A small network was trained on invented records. Each row is its activation on one of them, seen along a few directions.
Each row is followed by the record's values for the fields H, M, C, E, L.
A field that a record lacks is left out.
The largest differences between rows may come from other fields.
In the rows, zero is written as 500.
Strong random noise was added to every row along 17 fixed directions; ignore it. To show where, here is one row again and again, with new noise each time:
[483 414 459 433 337 527 740 505 563 346 431 472 488 678 512 554 452 532
 446 571 492 451 509 549 365 557 601 319 446 589]
[738 531 416 610 556 539 354 427 240 621 487 551 391 216 306 520 497 530
 557 642 444 536 426 395 358 597 460 606 505 399]
[607 444 519 659 412 411 512 640 297 593 514 517 407 525 467 564 553 480
 571 369 557 455 496 363 540 402 515 415 481 594]
[595 514 553 559 493 617 739 350 641 465 508 635 529 420 236 491 243 469
 725 437 358 562 385 684 287 506 596 372 438 604]
[388 245 509 420 373 468 506 345 433 486 675 595 439 424 394 640 514 414
 560 431 595 613 690 380 286 710 685 382 324 455]
[566 462 629 481 458 340 488 402 463 510 426 594 526 393 339 464 468 312
 591 518 426 722 453 456 370 574 592 592 308 501]
[605 441 523 505 346 655 556 471 632 233 570 565 523 387 359 564 347 280
 579 459 671 632 535 396 482 340 511 469 364 521]
[649 305 430 611 460 526 574 424 574 397 462 514 529 667 560 464 462 563
 553 418 493 345 432 519 630 418 533 317 553 688]
[306 274 445 480 633 529 498 393 417 468 466 500 520 546 453 567 481 733
 569 588 560 483 586 521 510 702 517 371 664 583]
[544 450 573 539 550 558 558 684 788 570 620 615 420 354 698 645 539 571
 645 451 605 411 532 645 368 662 589 493 723 525]
[483 546 462 574 524 335 283 373 463 493 372 610 522 495 653 680 596 532
 416 444 606 483 563 568 278 860 611 569 638 464]
[424 656 381 461 511 484 455 591 607 306 328 473 603 569 508 496 577 415
 416 605 406 502 531 573 350 600 567 657 594 363]
[576 435 648 595 507 436 487 282 247 546 594 611 342 353 224 682 410 490
 540 516 559 608 607 358 332 725 514 373 603 500]
[460 495 418 542 356 641 410 467 636 290 507 433 663 331 470 394 418 541
 461 454 693 622 410 469 402 588 605 516 252 502]
[375 582 523 491 587 594 262 556 515 522 496 395 589 416 629 381 524 684
 336 633 593 500 557 455 588 595 368 613 528 409]
[699 686 364 395 455 608 503 346 433 708 552 523 427 502 507 537 429 315
 497 433 307 429 492 576 264 271 390 645 262 343]
[644 565 526 594 452 291 516 355 289 486 523 571 540 568 366 499 541 284
 619 225 412 516 463 500 440 492 644 636 416 621]
[474 485 445 465 473 630 450 490 599 378 483 534 495 495 330 377 574 494
 576 469 284 444 534 471 447 611 621 418 731 330]
[593 347 374 548 685 477 565 336 397 594 743 468 410 480 492 655 511 555
 512 580 475 362 619 529 373 620 487 550 577 522]

[520 553 612 546 754 461 289 513 688 845 638 524 414 262 537 427 540 498
 426 683 273 512 551 510 391 629 390 622 523 210] | H=h4, L=l3
[636 525 484 302 389 613 504 279 309 394 441 582 478 445 515 527 452 450
 548 513 606 542 441 527 546 481 507 620 414 588] | H=h4, L=l1
[405 687 545 571 450 381 459 466 384 503 453 438 608 593 493 418 503 586
 367 436 462 497 475 558 390 677 567 529 449 534] | H=h5, L=l2
[605 149 396 617 527 294 475 604 616 630 541 474 333 423 581 653 669 407
 582 480 544 509 442 356 416 520 592 411 447 464] | H=h4, L=l3
[585 569 684 518 491 452 631 303 389 478 556 569 316 468 333 649 388 475
 445 525 559 537 504 480 414 581 473 362 601 562] | H=h2, L=l2
[345 583 595 273 406 636 588 400 474 389 412 464 494 641 390 500 385 420
 497 450 530 606 548 479 588 295 382 399 503 480] | H=h4, L=l2
[540 606 676 634 508 380 672 906 532 556 517 607 445 486 513 614 493 366
 520 608 514 538 604 482 510 378 470 527 522 549] | M=m1, C=c1, E=e1, L=l4
[655 415 351 482 478 618 407 335 617 500 354 431 447 464 483 504 403 463
 520 448 528 549 304 437 475 301 356 384 457 406] | M=m2, C=c1, E=e1, L=l3
[615 437 594 381 327 577 365 632 350 507 554 754 502 319 721 470 595 502
 562 618 635 480 603 477 642 590 562 702 342 596] | H=h5, L=l2
[521 454 512 436 424 591 502 278 637 454 370 612 465 598 563 610 357 491
 402 515 570 507 532 553 439 475 443 245 489 464] | M=m1, C=c1, E=e2, L=l2
[524 439 583 446 483 524 455 385 650 510 629 514 372 529 625 696 450 378
 353 530 621 483 668 425 449 474 349 425 506 413] | H=h4, L=l3
[549 532 600 490 521 496 443 440 483 669 611 505 473 334 471 461 448 442
 527 455 525 601 457 476 489 431 438 571 309 477] | H=h4, L=l2
[353 566 673 387 253 482 528 628 236 601 577 533 460 615 512 340 646 583
 612 170 427 417 523 450 594 563 665 450 467 615] | H=h5, L=l3
[301 429 570 444 541 623 641 525 528 453 462 561 607 620 508 449 346 643
 580 525 564 477 552 618 679 388 457 358 435 708] | M=m1, C=c1, E=e2, L=l2
[572 611 781 464 493 411 468 446 506 465 567 635 506 546 546 371 576 462
 511 410 397 439 549 570 638 661 572 600 720 585] | H=h5, L=l2
[671 521 414 692 539 548 230 442 579 681 427 598 486 262 594 632 457 564
 606 353 609 506 396 523 324 550 447 513 546 419] | M=m1, C=c2, E=e1, L=l1
[335 652 382 695 619 333 431 870 516 545 418 315 575 635 535 452 710 539
 404 435 405 420 503 489 484 506 545 573 688 359] | M=m1, C=c1, E=e1, L=l1
[102 551 465 240 605 627 510 491 434 468 637 494 561 341 532 643 561 657
 697 322 756 593 594 661 382 761 625 661 655 507] | M=m2, C=c2, E=e2, L=l4
[353 405 655 363 438 365 321 368 688 616 423 348 400 536 549 439 599 521
 309 461 504 669 512 321 386 696 467 298 583 249] | M=m1, C=c1, E=e1, L=l2
[389 526 450 451 546 639 425 624 532 615 647 449 450 394 544 502 575 613
 489 510 528 449 590 487 464 565 480 513 569 350] | M=m1, C=c2, E=e1, L=l2
[400 588 403 699 350 480 352 527 293 373 626 637 681 621 427 358 585 415
 362 299 423 357 691 414 620 498 722 450 289 486] | H=h2, L=l4
[545 439 263 487 509 444 319 357 399 459 444 476 471 520 516 634 603 373
 479 425 537 482 513 416 372 515 499 579 492 370] | M=m2, C=c1, E=e1, L=l3
[582 382 624 889 577 409 363 330 662 571 455 697 684 448 426 519 207 472
 640 295 578 607 431 535 558 390 432 334 325 688] | H=h5, L=l3
[742 352 458 583 457 397 514 433 493 401 694 370 411 445 508 460 650 474
 463 448 518 393 415 365 470 668 622 540 566 546] | M=m2, C=c1, E=e1, L=l3
[324 534 619 381 705 384 546 398 441 533 473 323 521 619 348 367 495 555
 334 750 317 603 559 471 542 590 373 535 585 405] | M=m1, C=c1, E=e1, L=l2
[305 506 569 416 527 522 554 508 724 442 618 465 630 681 750 550 452 482
 490 285 701 472 615 611 663 339 448 528 528 611] | H=h7, L=l4
[650 330 480 673 584 445 374 406 710 552 447 774 532 604 633 591 454 379
 515 535 363 379 633 576 559 442 500 371 581 469] | H=h4, L=l1
[538 662 728 578 290 575 399 646 477 474 449 710 476 383 601 527 459 637
 263 743 598 490 666 454 416 808 533 363 524 448] | M=m1, C=c2, E=e1, L=l2
[460 641 346 658 443 649 542 550 511 527 593 429 538 398 451 564 396 694
 434 464 572 434 464 587 214 646 560 380 420 454] | M=m2, C=c2, E=e1, L=l2
[560 249 408 520 505 505 390 336 561 490 362 467 404 552 480 572 468 494
 477 530 554 541 452 354 579 371 382 258 533 447] | H=h4, L=l2
[652 340 603 482 652 421 604 124 572 590 614 494 428 492 469 508 412 466
 664 339 465 494 359 586 550 440 479 500 512 676] | H=h2, L=l1
[696 560 405 402 625 581 517 364 597 559 523 440 439 391 529 565 440 423
 586 459 520 522 355 568 480 308 356 675 565 454] | H=h3, L=l4
[375 586 752 696 388 181 489 169 261 677 595 600 574 773 524 587 378 493
 303 145 567 502 653 516 430 670 598 275 304 699] | H=h7, L=l4
[289 366 745 367 519 554 567 483 501 760 676 519 324 434 235 416 477 498
 617 430 342 637 628 355 508 459 477 213 520 327] | M=m1, C=c1, E=e2, L=l2
[571 545 260 656 518 536 382 624 613 351 527 371 520 403 313 460 600 339
 421 554 393 525 498 336 412 446 548 534 614 183] | H=h4, L=l4
[452 583 549 459 508 589 458 312 442 332 519 596 581 511 407 431 464 531
 476 492 465 463 564 573 561 644 558 516 600 539] | H=h4, L=l2
[600 379 572 503 400 490 378 356 578 458 238 656 566 453 448 421 424 452
 659 387 540 671 331 472 598 445 529 372 437 564] | M=m1, C=c2, E=e1, L=l2
[581 413 568 379 393 471 413 581 668 587 284 408 374 295 405 341 635 454
 687 370 456 743 183 349 497 465 565 408 628 320] | H=h4, L=l4

Which values does each new row have?
[691 317 379 689 644 202 526 488 660 631 482 442 428 570 719 746 561 419
 466 461 599 455 418 525 407 461 470 514 571 551] | H=h7, L=l4
[706 465 366 313 256 521 595 423 473 512 503 556 339 457 657 599 645 475
 443 534 466 402 445 546 222 715 689 493 472 415] | H=h4, L=l4
[540 559 528 540 513 331 707 546 634 378 394 449 567 647 408 376 583 468
 539 490 239 455 353 657 407 664 696 508 676 571] | H=h4, L=l2
[374 795 744 528 624 386 591 583 490 533 280 376 644 731 480 341 354 525
 367 607 375 582 430 604 685 321 291 560 521 600] | H=h4, L=l1
[594 529 609 697 584 451 579 468 747 514 736 429 555 361 374 353 475 469
 668 170 460 513 313 584 502 518 640 495 571 595] | H=h4, L=l2
[542 561 449 630 522 475 546 584 479 593 547 396 460 478 527 569 472 564
 420 515 563 459 446 509 427 456 435 476 456 518] | H=h4, L=l2
[524 336 552 609 463 609 478 577 469 700 555 494 487 346 316 304 436 605
 739 364 401 560 361 402 621 344 498 334 362 537] | H=h4, L=l1
[790 433 320 439 289 663 521 537 258 370 444 552 475 313 359 436 520 430
 670 531 542 539 340 353 552 356 561 576 356 537] | M=m2, C=c2, E=e1, L=l4
[494 370 621 537 568 321 659 645 510 540 556 448 565 561 539 364 524 524
 434 765 375 525 522 524 604 537 535 581 306 643] | H=h4, L=l1
[640 724 558 490 527 450 415 574 499 555 464 589 560 286 487 349 573 390
 543 577 352 557 380 606 432 580 568 835 413 442] | H=h4, L=l2
[604 494 318 729 659 581 625 409 685 655 772 445 524 504 578 556 356 657
 398 512 399 277 511 702 291 548 486 401 472 489] | H=h5, L=l4
[570 335 497 490 573 337 380 559 467 834 309 589 447 461 646 462 552 504
 487 739 369 558 434 488 517 427 404 513 243 460] | H=h4, L=l2
[367 480 512 361 346 710 617 650 521 391 634 457 453 635 388 381 575 465
 548 336 388 413 638 381 651 338 547 310 650 387] | M=m1, C=c1, E=e1, L=l4
[571 429 747 506 339 317 633 439 438 512 423 594 467 664 500 515 462 386
 583 290 526 550 457 470 594 429 563 393 451 735] | H=h7, L=l1
[497 516 403 738 505 298 326 405 363 551 547 437 576 882 504 439 572 358
 171 433 275 323 728 335 609 347 421 380 370 384] | M=m1, C=c2, E=e1, L=l2
[418 524 606 448 444 457 437 374 592 371 462 433 644 532 284 320 464 288
 638 189 477 727 411 411 611 343 539 513 438 480] | M=m1, C=c2, E=e1, L=l2
[365 455 489 560 309 666 648 775 768 567 698 511 440 551 517 454 547 549
 661 129 466 355 527 502 467 402 660 194 582 470] | H=h7, L=l4
[480 606 470 240 471 637 563 567 547 422 500 386 441 562 594 424 637 526
 509 501 437 400 471 564 565 475 468 630 714 445] | H=h4, L=l2
[285 459 721 452 490 441 469 460 464 612 683 499 507 597 577 495 492 561
 425 380 593 509 685 453 595 551 460 389 487 533] | H=h5, L=l2
